A small network was shown many inputs. Here are its activations along a few directions, one row for each input.
In each table, some parts of the input vary, and every possible input appears once, in random order.
A made-up example of a description, with smaller parts first: one of 3 separate values, together with either a single point or one of 11 places along a line or (one of 4 places along a line, together with one of 8 places around a ring).
Shared parts are said once, and a part with two or three values counts as separate values.

Other details of the inputs vary at random and push rows far along two fixed directions, the same in every table; ignore that.

Table:
x1: [  5  11  37 -24  13 -11 -19  30   9  10   8]
x2: [-59 -13 -40  39 -25  16  15 -38 -36 -13 -41]
x3: [ 44  -2  36 -33  22  -5 -23  51  40  18  45]
x4: [-83 -12   3  -1  26  23 -13  41  37 -19 -17]
x5: [-68  -8  -8  49 -24  31  10 -30 -11 -16 -32]
x6: [ 37  19  22 -54  40 -30   6  34  13  20  16]
x7: [ 44  12  24 -31  61 -23 -14  49  23  11  28]
x8: [-44 -12 -38  37 -28  18  14 -44 -37 -22 -49]
x9: [ 71  19 -19 -17 -12 -38  30 -42 -47   9  -9]
x10: [-17   8  18 -42  38 -17  -5  51  36   3  19]
x11: [ 68  22   3  -5 -29 -37   9 -47 -60  25  -6]
x12: [ 82  -5 -31  -3 -18 -16  16 -39 -30   6   0]
x13: [-40 -26   3  25  -7  39 -16  22  32 -11  14]
x14: [-88   1  22  12  11  24 -20  42  46  -8   9]
x15: [  4 -15   6 -31  33   8 -17  51  48   4  33]
x16: [103  29  -7   4 -42 -41  25 -85 -69  18 -21]
x17: [-68  -9 -11  49 -31  29  13 -25 -14 -22 -22]
x18: [ 66  28  37 -39  13 -35   4   9  -8  27  20]
x19: [ 19  -8  22 -16  12  10 -21  37  37  10  38]
x20: [ 45  -5  10 -47  34 -10 -13  44  37  13  40]
x21: [-39 -30 -20  14   7  32  -6  20  30 -14   5]
x22: [ 33  11  29   5  27  -8 -15  20   4   8  21]
x23: [-70 -30  11  20   6  49 -24  44  53 -14  22]
x24: [-56 -11 -37  39 -19  21  19 -41 -19 -22 -47]
x25: [ 63  18  -9  15 -44 -22  15 -72 -60   5 -26]
x26: [ 35  19  22 -52  42 -32   3  30  16  21  10]
x27: [-35  -4 -48  37 -34  10  22 -56 -31 -23 -35]
x28: [ 56  22 -14  16 -48 -24  18 -71 -53   3 -11]
x29: [-62 -10 -11  46 -34  26   0 -28 -27 -14 -30]
x30: [ 24  16 -30   1 -16 -19  18 -41 -28   0 -17]
x31: [-69 -34  -9  10  21  41 -15  49  53 -18  10]
x32: [ 80   3  20 -24   1 -17  -9  12   7  20  33]
x33: [-75  -9 -10  44 -30  26   5 -19  -4 -24 -17]
x34: [ -3   7  17 -40  33 -16 -12  42  13  11   7]
Each input here is: one of 2 separate values, together with either a single point or one of 5 places along a line or one of 11 places along a line.
Question: The inputs of x3 and x31 match in every part but the choice among 2 separate values. If x23 is changed in the same way as x3 into x31, which row does it become?
Answer: x20
Question: Start at x11 and move only the place on the line of 11, one step at a time. The first step leads to x29. Which rows follow, in order?
Answer: x1, x25, x16, x5, x18, x17, x33, x28, x14

Table:
x35: [-62 -18  -3  29  -7  33  -7   6  14 -16 -16]
x36: [ 71  11   5 -16 -13 -25   5 -27 -25  15   2]
x37: [  3   1 -10  24 -23   3   9 -29 -19  -5  -6]
x38: [ 17   7  31 -47  57 -14 -18  66  48  13  32]
x39: [-61 -18  -2  33   0  34  -7   6  11 -17 -18]
x40: [  2  -5 -26  12 -22   6  15 -30 -11  -8  -9]
x41: [-39  40  -1 -11  -2 -38  26 -33 -50   1 -55]
x42: [ 11   3  35 -55  40 -15 -24  70  44  18  40]
x43: [-57 -19 -15  45 -18  35   1 -18  -5 -20 -27]
x44: [  4  -4 -10  14 -30   6   6 -32 -16  -4 -12]
x45: [  4   3 -10  29 -12   6   6 -28 -23  -4  -9]
x46: [ 75  13  -7 -26  -4 -29  13 -21 -16  14   9]
x47: [ 15   6  31 -50  51 -15 -17  65  50  12  35]
x48: [  4  -5 -25  20  -9   6  12 -28 -15 -11 -15]
x49: [-79 -24 -10  23   0  34  -9  21  21 -16  -6]
x50: [  4   2 -10  28 -16   5   7 -29 -22  -5  -8]
x51: [  3  -9 -20  21 -11   5   6 -24 -25  -4 -14]
x52: [ 74  19   8 -12  -7 -30   7 -22 -26  16  12]
x53: [ 20   3   5 -24  18 -10  -1  19  18   5  14]
x54: [ 67  20   3 -14 -19 -28   8 -25 -24  14  13]
x55: [  3   1 -10  22 -26   2   9 -29 -18  -5  -4]
x56: [-90 -22   8   0  16  33 -20  55  50 -11  12]
x57: [ 72  10  -6 -20  -6 -27   6 -21 -30  17   6]
x58: [-77 -18   0  24  -6  37 -11  17  27 -17 -10]
x59: [ 13   3  36 -49  49 -14 -23  72  40  18  35]
Question: Describe the family of inputs behind these rows.
Answer: either a single point or (one of 4 places along a line, together with one of 6 places along a line)

Table:
x60: [ -3  19  28 -36  33 -24   0  39  25  11  22]
x61: [-27  -6  28 -25  29  11 -29  64  60   2  36]
x62: [-62 -23 -36  63 -34  44  13 -32  -7 -26 -14]
x63: [ -5  11  -1   7   5  -5  12 -15  -7  -6 -16]
x64: [ 48   6   8 -15   6 -13  -1   9   3  13  29]
x65: [113  16  13 -43 -10 -36   6 -18 -14  28  27]
x66: [ 40 -11  -7   8 -29   1   1 -29 -27   8  -2]
x67: [-10  11   5  -4   7 -13   7   1  -7   2   0]
x68: [ 12  -1 -13  15 -15   6  11 -15  -3  -3  12]
x69: [-76  -2   4  12  12  13   2  21  19 -12  -4]
x70: [ 80  11 -22   2 -37 -20  13 -58 -36   6   3]
x71: [-80 -11 -26  42 -36  29  20 -36 -12 -23 -41]
x72: [ 63  22  17 -23  18 -32   0  -6 -28  17  -4]
x73: [ 54  -6 -35  49 -42   4  20 -77 -55  -7 -26]
x74: [ -2   9  36 -42  25 -14 -16  47  16  17  10]
x75: [ -1   8   1   9   6  -4   5 -14 -17  -3 -19]
x76: [-21 -23 -25  40 -42  30   8 -39 -18 -12 -17]
x77: [-65 -25 -47 -30  56  13   6  45  41  -7 -16]
x78: [ 13 -14  -4   8 -22  11  -2 -14  -8   3   1]
x79: [ 80   9 -11  -6 -26 -22   3 -40 -31  11   8]
x80: [-13  12  21 -26  18 -15 -15  32  13   7   5]
x81: [ 14 -10  -6   7 -23  10   3 -18  -5   1   2]
x82: [  5  14  35 -29  44 -14 -15  42  18  10   8]
x83: [-62 -26 -34  66 -33  44   7 -29 -12 -24 -16]
x84: [ 11  -8  21  -2  25   7 -18  34  25   4  16]
x85: [-75   0  41 -26  54   6 -25  86  53   2  23]
x86: [-10   6   0   7   0  -8   4  -8 -25   2  -9]
x87: [ 24   3  24 -19  31  -1 -11  37  39   6  27]
x88: [ 70  25  25 -50   6 -42   3   4 -16  27   7]
x89: [-47 -54 -92  32  -5  42  25 -20   1 -47 -31]
x90: [-53 -15  34 -14  44  22 -31  86  64   2  41]
x91: [ 23  -6  31 -15  35   0 -24  47  30  10  24]
x92: [ 31  15  21 -35   5 -24  -1  10 -10  18   1]
x93: [ 34  24  -3 -17 -12 -32  12 -27 -18   6  -7]
x94: [ 56  22  15 -38  -3 -36   9  -8 -19  20   0]
x95: [-61 -21  10  10  11  31 -30  44  40  -9  14]
x96: [ 42   4  23 -38   8 -10  -5  23  27  16  31]
x97: [-70   3  42 -24  61  11 -22  80  66  -4  14]
x98: [-43  -3 -22  33 -29  11   3 -33 -32 -14 -35]
x99: [-109  -15  -10   49    4   43    1    2   13  -30  -34]
x100: [-11   7 -39  38 -49  -3  25 -75 -49 -15 -42]
x101: [  6 -14 -43  52 -57  18  10 -72 -46 -15 -25]
x102: [-72  -2   4   8   5  13 -11  21  18 -12 -12]
x103: [-56 -27 -31  70 -26  48   6 -33  -6 -29 -28]
x104: [114  16  11 -29   1 -40  -1  -9 -29  30  31]
x105: [-11   9  -2   5  -1  -9   9 -10 -19   0  -7]
x106: [112  24   6 -41  -8 -41   3 -19 -11  22  29]
x107: [ 21  17 -10  -2 -19 -23  10 -35 -29   2 -17]
x108: [-34   4  12 -12   2   1   2  15  14   0  -7]
x109: [13 -5  2 11  6 10 -2  2 13 -3  6]
Question: Describe the family of inputs behind these rows.
Answer: one of 2 separate values, together with either a single point or (one of 4 places along a line, together with one of 6 places along a line)
Question: The inputs of x101 and x80 match in every part but the choice among 2 separate values. If x65 is changed in the same way as x101 into x80, which row does it become?
Answer: x108
Question: The inputs of x62 and x69 match in every part but the choice among 2 separate values. If x78 is changed in the same way as x62 into x69, which row does it become?
Answer: x92
Question: Change only the place on the line of 6 in x70. List by row number the other rows that result.
Answer: x61, x79, x95, x101, x106
Question: Change only the place on the line of 4 in x102. List by row number the other rows that result.
Answer: x75, x88, x105
Question: Change only the choice among 2 separate values in x72. List by row number the other rows that result.
Answer: x91

Table:
x110: [-86 -12   1  43  -4  32 -10   3  -2 -19 -28]
x111: [ -5 -13 -19  24 -12  13   5 -27 -26  -5 -29]
x112: [ 56   3 -25  10   0 -12  19 -39 -34   3 -13]
x113: [-51 -32 -24  25 -19  38  -4  -2  11 -19 -16]
x114: [-82  -3  47 -10  23  20 -27  69  53  -1  19]
x115: [ 33  21  47 -42  38 -29 -21  42  11  21  15]
x116: [-12  14  37 -23  54 -10 -17  59  37   5  21]
x117: [-31  -1  -4  34 -14   9  -2 -23 -31  -9 -26]
x118: [ 35  19   3   3  12 -20   7 -17 -19   2  -8]
x119: [ 30   5  -8  -3 -14  -6   8 -19   4   3  10]
x120: [ -3   8 -13  33  -3  -2  10 -30 -29 -10 -18]
x121: [-34   0   7  22  -2  10  -6  -7 -11  -8 -26]
x122: [-15 -25 -28  22 -27  23   1 -19 -11 -11 -13]
x123: [ 44  17   6   5 -37 -21   9 -40 -44  12  -2]
x124: [ 14 -10   7 -30  33   0 -12  49  40   2  36]
x125: [ 13  13  -7  24 -26  -5  19 -42 -26  -4  -7]
x126: [-28 -10  30 -28  47   7 -26  68  40   8  13]
x127: [-77 -28 -15  38  -1  39  -8   8   0 -16 -22]
x128: [-52 -33 -24  26 -19  38  -5  -1   9 -19 -14]
x129: [ 73  11 -21   2 -33 -22  17 -52 -32   9  11]
x130: [ 46  -2  11 -44  35 -14 -10  45  36  10  39]
x131: [-68  -4  -4  41 -15  29   9 -14  11 -22 -15]
x132: [ 47   6   1 -12 -28 -13   0 -23 -16  14   8]
x133: [ -1  -3 -13  11 -17   9   6 -17   9  -5   8]
x134: [ 66  10  -1 -16 -32 -21   2 -30 -25  18  11]
x135: [ 13 -16 -35  18 -16  14  14 -29  -6 -14  -7]
x136: [ 34  11  41 -56  19 -18 -23  50  40  25  39]
x137: [ 34  25  35 -34  47 -27  -9  36  22  12  17]
x138: [ 53  20   8   0 -36 -23  12 -44 -42  13  -6]
x139: [-60 -34 -43  47 -17  45   8 -16  11 -31 -17]
x140: [-20  22 -35 -35   0 -39  35 -24 -20  -2 -33]
x141: [-53 -21 -27  41   8  31   5  -2   1 -19 -17]
x142: [ 50  21  19 -11 -24 -24   6 -27 -27  16  -1]
x143: [-67 -25 -35  54  -1  40   9 -14  -4 -26 -27]
x144: [ 72   3 -15   0 -15 -22  10 -43 -53  14 -16]
x145: [ 28  16  -3  16 -23 -13  17 -37 -28   0   1]
x146: [-58 -16   8   0  48  26 -13  56  50 -10   5]
x147: [ 39 -13 -22   2 -26  -1   3 -25 -26   3  -2]
x148: [ 47  11  34 -51  10 -24 -20  38  21  28  42]
x149: [ 27  36   9 -95  23 -61  13  19  -8  26  -5]
x150: [-89  -2  38  -1  34  26 -17  67  67 -11  22]
x151: [ 36  13  33 -51  32 -21 -16  53  49  19  51]
Question: Describe the family of inputs behind these rows.
Answer: one of 2 separate values, together with either a single point or (one of 4 places along a line, together with one of 5 places around a ring)
Question: The inputs of x118 and x115 match in every part but the choice among 2 separate values. If x139 is changed in the same way as x118 into x115, which row does it become?
Answer: x128
Question: The inputs of x125 and x114 match in every part but the choice among 2 separate values. If x131 is changed in the same way as x125 into x114, which row does it become?
Answer: x142
Question: Change only the place on the line of 4 in x127. List by row number the other rows that result.
Answer: x111, x126, x144
Question: Change only the choice among 2 separate values in x143. List by row number the other rows that result.
Answer: x144
Question: Start at x136 and move only the place on the line of 4, one step at a time. The first step leads to x132. Which rows follow, in order?
Answer: x134, x148
